Here are a small network's activations along a few directions, averaged over the inputs that share one value of a field.
Values that are neighbours, or in one group, have similar rows; names and order tell nothing.
In the rows, 500 means zero.
Strong random noise was added to every row along 18 fixed directions; ignore it. To show where, here is one row again and again, with new noise each time:
[370 428 511 525 396 561 413 458 239 526 540 570 646 512 411 324 708 203
 487 625 485 635 596 641 246 673 428 593 454]
[545 521 376 537 374 743 597 298 528 596 423 461 513 494 386 422 610 586
 450 424 416 506 460 527 514 570 537 649 517]
[598 374 514 585 601 355 382 561 433 213 370 590 385 565 635 478 523 439
 467 603 436 557 572 688 466 509 410 409 729]
[523 445 282 730 438 502 397 732 409 463 583 618 445 405 507 591 544 506
 323 541 388 527 598 442 577 423 533 652 536]
[341 458 705 428 716 486 632 437 587 623 681 431 398 455 471 514 308 376
 478 605 676 539 513 447 381 693 369 435 707]
[485 619 434 528 415 709 598 385 422 611 589 492 606 453 321 454 514 459
 439 412 563 510 417 357 394 564 531 578 425]
[569 195 667 530 608 417 528 391 673 631 703 550 423 586 566 362 410 358
 461 639 404 771 495 620 375 492 504 539 947]
[295 535 367 707 533 406 258 419 455 496 623 720 670 453 451 460 416 553
 452 412 407 583 656 431 365 616 767 568 541]
[547 370 327 644 575 497 264 526 466 516 657 710 461 566 433 321 437 632
 631 357 392 390 740 654 373 454 637 667 448]
[462 606 426 509 494 494 537 340 339 404 343 643 600 714 493 529 364 334
 364 348 660 526 437 863 357 593 375 367 691]
[529 539 405 499 471 504 597 553 452 533 521 548 541 528 442 508 466 468
 499 400 546 550 276 682 312 477 471 566 665]
[852 404 395 718 502 571 510 640 640 336 458 532 294 408 488 443 520 622
 553 640 582 245 560 557 503 467 349 560 788]
[478 662 491 609 428 611 479 767 512 522 801 616 441 459 213 462 531 619
 330 435 606 425 535 407 344 368 358 787 333]
[432 438 663 524 775 415 596 638 437 295 558 532 333 586 496 669 456 294
 511 555 551 603 392 390 592 547 462 359 513]
[792 500 438 590 247 450 551 529 576 342 566 556 645 432 516 443 586 388
 336 578 467 637 435 299 579 358 539 511 558]
[542 593 596 358 388 516 547 412 546 498 480 575 484 640 493 571 603 323
 252 506 432 649 407 654 710 510 557 532 433]
[415 496 393 560 380 566 551 567 512 744 597 430 561 502 488 489 437 539
 556 552 552 327 578 533 484 463 472 649 464]
[555 663 674 415 475 516 655 531 452 585 607 473 663 577 418 574 556 364
 513 518 699 480 185 471 454 491 507 417 499]
[343 478 401 494 398 395 417 469 656 472 468 769 451 609 538 543 251 415
 419 318 355 703 550 721 426 374 597 581 473]
[560 378 311 577 383 474 667 345 601 281 391 391 482 704 543 334 357 630
 459 361 299 659 566 466 535 277 420 601 557]


P, 14 values:
p6: [367 652 577 441 494 472 615 422 432 621 536 589 694 716 411 654 433 287
 417 418 802 398 537 633 729 609 449 318 350]
p9: [353 666 555 347 302 478 506 442 465 587 433 493 650 477 418 464 593 313
 368 547 584 662 454 730 298 623 388 581 468]
p4: [366 295 421 506 453 369 525 447 553 551 608 502 658 412 529 389 342 478
 668 406 510 562 702 383 385 480 444 473 454]
p5: [541 627 764 571 582 326 513 671 816 355 562 556 443 484 424 555 533 480
 598 700 670 418 265 532 447 591 579 500 776]
p3: [395 555 434 601 339 585 579 420 574 590 428 538 552 659 469 594 327 450
 327 382 565 584 479 450 572 336 427 518 505]
p11: [688 617 423 285 276 521 663 505 656 348 406 338 482 290 382 280 756 511
 623 632 639 237 531 670 486 747 292 685 384]
p1: [445 622 466 588 436 384 467 592 458 520 656 549 797 528 396 569 683 424
 400 570 555 523 419 384 638 568 663 572 452]
p14: [326 565 419 613 275 433 572 510 503 621 334 474 765 577 547 662 492 410
 561 542 581 442 445 547 621 518 522 423 481]
p10: [390 733 684 488 636 450 393 595 435 324 422 378 330 524 517 576 248 539
 461 644 638 281 620 281 476 400 404 353 370]
p12: [629 629 242 451 492 435 536 613 436 513 645 503 515 349 459 467 198 387
 557 409 730 305 531 423 298 492 465 475 489]
p7: [593 402 478 465 505 610 502 421 714 507 343 618 384 309 481 522 588 567
 666 430 506 505 487 537 485 633 488 424 556]
p2: [551 425 550 477 481 369 575 439 669 580 579 481 613 705 582 482 405 540
 470 394 492 581 498 554 683 298 518 468 544]
p8: [504 457 598 480 558 452 519 617 502 232 453 599 395 429 369 470 679 397
 489 490 551 596 509 444 450 565 345 464 340]
p13: [481 537 638 535 551 585 326 609 341 482 402 455 470 312 535 596 681 554
 546 606 389 645 268 242 352 401 605 371 453]
A value of P combines one of 2 hidden first parts with one of 7 second parts; all combinations occur once.
Changing only the second part turns p9 into p8. p13 has the same second part as p9; what does that change turn p13 into? -> p10
Changing only the second part turns p12 into p14. p7 has the same second part as p12; what does that change turn p7 into? -> p6
Changing only the second part turns p3 into p11. p1 has the same second part as p3; what does that change turn p1 into? -> p4

Z, 14 values:
z14: [401 326 653 549 660 474 435 503 475 510 418 571 473 581 577 544 491 534
 654 473 516 479 537 592 453 491 434 381 523]
z13: [592 449 501 495 415 574 624 459 772 532 451 450 332 621 478 453 358 433
 591 584 556 390 539 566 591 408 432 592 524]
z4: [691 564 515 471 389 392 476 567 702 518 407 485 458 475 740 564 273 522
 532 664 615 253 519 586 550 357 429 376 704]
z9: [431 228 677 515 454 483 368 683 618 665 512 507 423 501 632 498 738 536
 784 764 346 388 667 597 613 439 539 602 347]
z1: [286 457 686 373 562 415 554 534 691 657 539 389 471 402 510 532 501 617
 632 571 551 470 570 526 517 599 413 523 464]
z5: [430 508 489 558 451 392 594 753 697 416 466 455 371 440 524 582 497 534
 563 601 461 530 350 534 484 434 448 628 609]
z10: [329 547 714 662 549 577 591 518 545 523 645 543 447 860 244 511 562 334
 402 600 532 563 450 521 544 437 493 663 462]
z8: [554 597 435 514 510 346 380 415 550 280 429 588 542 518 531 429 442 590
 499 462 480 470 569 592 422 555 568 473 576]
z11: [621 647 447 477 533 449 574 435 631 371 529 500 529 582 428 477 457 648
 462 366 575 422 421 553 584 525 541 517 522]
z2: [538 444 540 349 525 543 432 508 523 601 547 641 306 422 511 508 445 333
 463 485 480 516 539 705 479 544 525 533 476]
z3: [539 385 370 525 478 525 609 522 536 384 544 602 328 510 393 473 440 341
 236 437 422 761 535 597 513 472 329 618 637]
z7: [308 623 625 501 485 497 477 561 440 437 417 522 522 633 463 604 543 440
 413 511 626 477 537 540 503 495 334 437 380]
z6: [471 632 513 569 426 519 570 305 572 393 343 478 558 609 459 495 386 494
 449 501 581 464 512 414 536 546 498 407 539]
z12: [486 464 503 357 496 455 514 470 492 444 586 565 555 380 452 438 533 471
 520 362 466 677 446 464 374 546 523 486 373]
A value of Z combines one of 2 hidden first parts with one of 7 second parts; all combinations occur once.
Changing only the second part turns z10 into z11. z6 has the same second part as z10; what does that change turn z6 into? -> z5
Changing only the second part turns z7 into z14. z13 has the same second part as z7; what does that change turn z13 into? -> z2
Changing only the second part turns z4 into z3. z8 has the same second part as z4; what does that change turn z8 into? -> z1
